A small network was shown many inputs. Here are its activations along a few directions, one row for each input.
Each table varies a few parts of the input and shows all the possible inputs, shuffled.
A made-up example of a description, with smaller parts first: one of 4 places along a line, together with either a single point or one of 9 places along a line or (one of 2 separate values, together with one of 8 places around a ring).
Shared parts are said once, and a part with two or three values counts as separate values.

A family of inputs:
x1: -2, -94, 11, -1, 6, -24, -23, -28, 13, 25, 7, 14
x2: -38, 26, -13, -28, 33, -20, 65, 8, -10, -4, -43, -28
x3: 49, 19, -32, 21, 10, 35, 48, 2, -15, 17, -25, -41
x4: -9, 66, 35, 19, -5, -18, 40, 1, -19, -25, -13, 54
x5: -5, 25, 11, -10, 12, -4, 75, -18, 1, -2, -37, -33
x6: -64, 41, 32, -15, -2, -38, 14, 2, -30, -26, -36, -4
x7: -50, 58, -32, -2, -38, -30, -37, 12, -21, -8, -34, -3
x8: -35, -56, 5, -76, 24, 18, -48, -2, 31, 24, 15, 14
x9: -32, 26, -65, 12, -12, 11, -35, 31, -50, 7, -5, -37
x10: 32, -82, 20, 15, 10, -24, -26, -25, 22, 27, 9, 28
x11: 63, 27, -30, 6, 22, 16, 46, 40, -37, 4, -1, -15
x12: 20, -48, 15, -10, 0, 8, -6, 25, 55, -43, 72, 40
x13: 29, -76, 7, 7, 10, -22, -10, 5, 5, 18, 38, 73
x14: -47, 48, 44, 18, 4, -23, 14, -36, -12, -16, -31, -8
x15: -21, -66, 24, 1, -10, 12, -13, 10, 62, -22, 49, -6
x16: -23, 55, -6, 17, -43, -26, -41, -24, -16, -10, -23, -19
x17: 9, -64, 25, 11, -6, 28, -15, -7, 65, -43, 38, 9
x18: 35, 37, -34, 41, -29, 26, -24, 2, -28, 14, 5, -33
x19: -48, -74, 3, -27, -5, 6, -15, 29, 40, -38, 47, -3
x20: -8, 57, 56, 36, -9, -18, 30, -19, -6, -8, -31, 11
x21: 9, 63, 5, 34, -37, -15, -43, -24, -14, -16, -22, -3
x22: 12, 76, -19, 21, -25, -19, -39, -7, -25, -29, -4, 36
x23: 28, 28, 35, 5, 25, 1, 70, -24, -19, -14, -16, -32
x24: 21, 11, -37, 13, 22, 21, 28, 5, -18, 17, -32, -62
x25: -27, -97, -6, -24, 2, -39, -27, 7, 14, 27, 0, 21
x26: 37, 45, -45, 34, -25, 20, -10, 34, -50, 9, 27, 9
x27: 30, -45, 43, -39, 9, 32, -39, -17, 46, 36, 30, 18
x28: 18, 44, -11, -1, 37, -2, 84, -13, -16, -20, -7, 25
x29: -13, 8, -53, -8, 21, 17, 38, 39, -30, 14, -35, -49
x30: 4, 28, -46, 34, -27, 14, -32, 5, -21, 22, -15, -46
x31: 29, -35, 24, -55, 16, 31, -29, 3, 31, 20, 51, 61
x32: -4, -51, 32, -48, 10, 25, -41, -17, 53, 43, 21, 8
- Changing only one part turns x30 into x9. The same change can be made to x32. Which row results? => x8
- Describe the family of inputs behind these rows. => one of 4 places along a line, together with either one of 3 separate values or one of 5 places around a ring
- Which other rows does x15 become when the place on the line of 4 takes its other values? List them by row number. => x12, x17, x19
- Which other rows does x10 become when the choice among 3 separate values takes its other values? List them by row number. => x17, x27
- Which other rows does x2 become when the place on the line of 4 takes its other values? List them by row number. => x5, x23, x28

A family of inputs:
x33: -34, -60, -13, -20, 21, -5, -7, 4, 33, 20, 1, -9
x34: 20, -9, 1, -17, -17, 32, -47, 29, 16, 32, 13, 37
x35: 17, 53, 26, 46, 2, 22, 31, -50, 4, -4, -58, -17
x36: 21, -43, 45, 12, 12, -34, 12, -29, 2, -19, 6, 17
x37: 0, 2, -51, -9, 27, 8, 53, 49, -39, -7, -3, -48
x38: 20, -18, 32, 3, 42, -21, 0, -31, 14, -9, 21, 14
x39: 62, 31, -39, 43, -31, 38, 21, 26, -18, 17, 11, -46
x40: -31, -32, 1, -37, 13, 17, -11, -20, -16, -5, 20, -28
x41: -35, 54, 18, 26, -59, 2, -35, 42, 35, -55, 50, 1
x42: -14, -18, 14, -56, 18, 18, -22, 5, -19, 1, 3, -31
x43: 16, -56, 31, 10, 9, -27, 23, -16, 43, -3, -6, 42
x44: -22, -67, 9, -7, 3, -29, -14, -10, -9, -14, -3, -33
x45: -34, 34, -3, 25, -17, 29, 17, -26, -18, 14, -62, -62
x46: -71, 63, 0, -4, -18, -49, 8, -12, -50, 33, -56, -26
x47: 49, 25, -66, 18, -10, 12, 22, 44, -40, -5, 28, -6
x48: 27, -43, -6, 19, -33, -31, -49, -11, -4, -4, 20, 5
x49: 12, -33, 21, -2, 35, -17, 16, -15, 49, 10, 9, 39
x50: -44, 26, -57, -13, 28, -21, 14, 24, -46, -23, -49, 2
x51: 33, 7, 49, -32, 37, 8, -8, -10, 2, -9, 6, 16
x52: 10, -21, 19, -26, 19, 13, 23, -25, 44, 5, 9, 45
x53: 22, -7, 42, -32, 30, 17, 8, 8, 38, 14, -9, 42
x54: 61, 38, 4, 26, 13, 21, 77, 3, 0, 6, -6, -38
x55: -7, 42, -61, 27, -5, -6, -14, 24, -60, -13, -15, 45
x56: -37, -47, -14, -48, 2, 23, 5, -8, 25, 14, 5, -3
x57: -21, 81, -14, 24, -54, -40, -29, -15, -49, 32, -35, 12
x58: 8, -27, -21, -9, -30, 31, -32, -2, 23, 22, 29, 38
x59: -33, -35, 16, -45, 15, 36, -7, 29, 8, 30, -8, -1
x60: 35, 7, 3, -27, -16, 16, -60, 7, -13, 10, 23, 7
x61: 17, -59, -12, 21, -39, -20, -35, 8, 29, 16, 8, 32
x62: 19, 5, -32, 3, 0, 38, 55, 16, -15, 6, -14, -87
x63: 47, 28, -18, 16, 44, 2, 73, 31, -20, -17, 4, 1
x64: -34, -85, 2, -9, -10, -15, 8, 5, 19, 10, -13, -5
x65: -27, -44, 0, -12, 32, -14, -25, -8, 0, 0, 11, -36
x66: 14, -10, -6, -4, -23, 22, -44, -18, -16, 6, 43, 12
x67: 18, -24, -10, 17, -6, -8, -54, -7, -8, 5, 41, 6
x68: 20, 52, -17, 56, -47, 31, -25, -30, -8, 13, -44, -28
x69: -33, 60, 56, 12, -11, -10, 20, 16, 54, -74, 35, 9
x70: 15, -5, 34, -16, 28, 12, 11, -40, 2, -13, 27, 22
x71: -1, 54, -19, 11, 43, -27, 37, 4, -34, -27, -36, 53
x72: 8, -34, -18, 17, -12, 3, -38, 5, 27, 27, 36, 33
x73: -74, 31, 23, -15, -28, -11, -5, 42, 46, -62, 15, -44
x74: -17, 86, 30, 6, -8, -64, 28, -38, -31, 17, -55, 18
- Describe the family of inputs behind these rows. => one of 3 separate values, together with either a single point or one of 5 places around a ring or (one of 2 separate values, together with one of 4 places along a line)
- Changing only the choice among 3 separate values turns x51 into x60. The same change can be made to x52. Which row results? => x58
- Changing only the choice among 3 separate values turns x43 into x64. The same change can be made to x38. Which row results? => x65
- Which other rows does x38 become when the choice among 2 separate values takes its other values? List them by row number. => x49
- Which other rows does x58 become when the choice among 2 separate values takes its other values? List them by row number. => x66

A family of inputs:
x75: 18, 54, -47, 19, -35, 16, -15, 49, -33, 1, -21, 5
x76: 21, -85, -42, -3, -2, 42, -16, 17, -5, 6, 23, -23
x77: -2, 68, -39, 18, -29, -20, -39, 12, -57, -16, 18, 0
x78: -8, -25, 23, 1, -14, -8, -58, -35, 30, 13, 7, 64
x79: -55, 12, -2, 20, 8, -30, 20, -1, 2, -15, -30, -9
x80: 31, 7, -2, -19, 26, 22, 47, -14, 9, 19, 4, 17
x81: -11, -10, 54, -11, -19, 13, -39, 5, 46, -24, 40, 38
x82: 3, 7, 1, 23, 11, -28, 55, 2, 4, -13, 0, 28
x83: 31, 1, 31, -11, 34, 2, 39, -6, -12, -6, 4, 6
x84: -41, 10, 0, -14, 7, -17, 9, -18, -4, -16, -37, -22
x85: 21, 0, 16, -1, 22, -19, 37, -12, 2, -25, -9, 6
x86: 42, 44, 9, 61, -40, 15, -8, -17, 1, 12, -8, -58
x87: 10, -68, -17, -8, -15, -26, -38, -5, -11, 50, 13, 13
x88: -7, -37, 0, -17, 13, 19, -22, 48, 46, -13, 46, -23
x89: -29, 7, 19, -30, 13, 0, 15, -13, -16, 3, -25, -25
x90: -23, 14, -5, -28, 19, 18, 13, -12, -3, 24, -25, -16
- Describe the family of inputs behind these rows. => either one of 3 separate values or one of 5 places around a ring or (one of 2 separate values, together with one of 4 places along a line)
- Which of the alternatives is x86? => one of 3 separate values
